Look-ups in named tables: a row name and a column name give one cell, copied from the table.

vapud =
	vatalo	lov	rosek	zat	vasuk	sif	denum	fas	tigitap	rezigif
dazoro	58.98	53.08	34.92	59.28	42.64	56.14	55.36	41.34	61.14	76.31
putu	44.62	61.80	61.20	52.13	53.28	59.44	47.50	63.99	40.56	40.00
dasi	50.84	58.85	39.36	53.19	41.31	49.77	39.29	30.79	60.76	59.58
kavana	70.42	59.99	26.01	39.58	44.68	48.85	53.86	36.48	62.76	80.78
puz	62.67	49.30	22.11	45.32	37.36	45.52	49.34	33.42	60.65	81.89
sogub	45.03	53.79	67.84	48.75	55.36	53.03	54.86	75.17	35.65	37.62
katu	53.92	55.27	44.43	50.38	45.59	52.68	48.68	45.50	53.40	58.38
sizufal	55.60	45.31	44.60	40.65	47.59	43.12	49.10	49.31	47.56	59.08
ragozi	67.32	40.25	52.22	40.36	58.06	36.81	62.06	55.93	56.53	59.59
fon	46.98	43.29	59.78	60.38	53.95	51.01	55.76	59.68	48.94	50.01
kuve	39.55	40.92	61.37	62.97	57.09	52.88	53.62	65.05	46.13	44.51
biloza	67.34	65.03	54.36	41.39	65.61	54.39	59.10	55.46	61.40	52.96

rosek of ragozi = 52.22
rosek of dazoro = 34.92
lov of kavana = 59.99
zat of ragozi = 40.36
rezigif of dasi = 59.58
tigitap of fon = 48.94
rezigif of putu = 40.00
denum of puz = 49.34
fas of fon = 59.68
tigitap of putu = 40.56
rosek of putu = 61.20
denum of dazoro = 55.36
vatalo of fon = 46.98
sif of putu = 59.44
rosek of kavana = 26.01
Row with the largest tigitap: kavana

zam:
,saka,suk,viz,modib,borevi
fir,20,82,24,66,-1
migeram,-39,-4,-12,17,-57
vileras,-33,55,90,6,19
gomekes,-4,-22,59,5,-73
bevuzel,-26,-10,2,15,-65
bor,-37,89,54,5,13
toz,-24,12,91,-10,-44
pil,-33,82,-17,14,-30

bor, saka -> -37
vileras, suk -> 55
vileras, modib -> 6
vileras, borevi -> 19
bevuzel, saka -> -26
migeram, borevi -> -57
vileras, viz -> 90
bor, modib -> 5
bevuzel, viz -> 2
migeram, saka -> -39
pil, suk -> 82
pil, modib -> 14
pil, borevi -> -30
fir, modib -> 66
gomekes, modib -> 5
bor, borevi -> 13
Row with the largest modib: fir

lik =
cols = litef, pavekam, rud, pesek, bora, sor, nibemok, fipad, vil
vokan: [37306, 80398, 68192, 50820, 70115, 43490, 40067, 34228, 54192]
petodi: [55339, 28181, 28611, 38770, 19512, 61471, 57467, 63415, 40527]
fakeke: [50054, 56887, 44474, 49018, 49772, 52392, 48122, 56650, 57630]
vekezo: [62003, 35336, 47290, 50691, 53483, 42420, 44199, 45983, 51126]

sor of petodi = 61471
rud of vokan = 68192
vil of fakeke = 57630
vil of vokan = 54192
litef of vekezo = 62003
bora of fakeke = 49772
fipad of vokan = 34228
sor of fakeke = 52392
pesek of petodi = 38770
pesek of vekezo = 50691
rud of petodi = 28611
litef of vokan = 37306
rud of vekezo = 47290
pesek of fakeke = 49018
pavekam of vokan = 80398
sor of vokan = 43490
vil of petodi = 40527
sor of vekezo = 42420
Which row has the largest bora? vokan

pak.csv
,tizoze,numil,tud,zugof,fite,funeren,lemiva,gaz,sasa,fop
vozala,-6895,12899,-31638,-32855,-22053,-38807,8113,36001,-10195,-25551
tus,-22106,47614,25945,-5963,-74788,38929,-22495,20485,-71879,52419
fik,-13154,74178,143,-34879,-58035,14013,-14650,41588,-38652,32439
rin,-14973,20391,13146,14563,2574,29831,-32931,-27876,-17402,21325
tis,2724,24096,-57735,-66044,-11998,-63202,14822,52729,12327,-41139
roto,-8688,767,16921,-9208,-49073,32168,-31618,-27603,-43930,31553
legu,-12171,23886,-53170,-43621,-4742,-67204,29021,62683,14174,-44328
falite,-15722,-22128,-4651,32732,3551,3206,-28015,-22430,-31731,-30127
guz,-22493,-96128,-57896,-26806,43945,-81847,9881,-58378,51177,-81441
vurid,12047,5799,10167,21046,50892,12386,-38712,-38014,18354,2742
tak,15019,43155,51103,33206,-36924,78482,-66157,-13358,-71069,56817

fite of fik: -58035
gaz of roto: -27603
lemiva of vurid: -38712
fop of guz: -81441
fite of vurid: 50892
zugof of legu: -43621
tizoze of vurid: 12047
lemiva of legu: 29021
tizoze of rin: -14973
numil of falite: -22128
fite of legu: -4742
fite of vozala: -22053
tud of tus: 25945
tud of falite: -4651
fop of vozala: -25551
fop of falite: -30127
sasa of fik: -38652

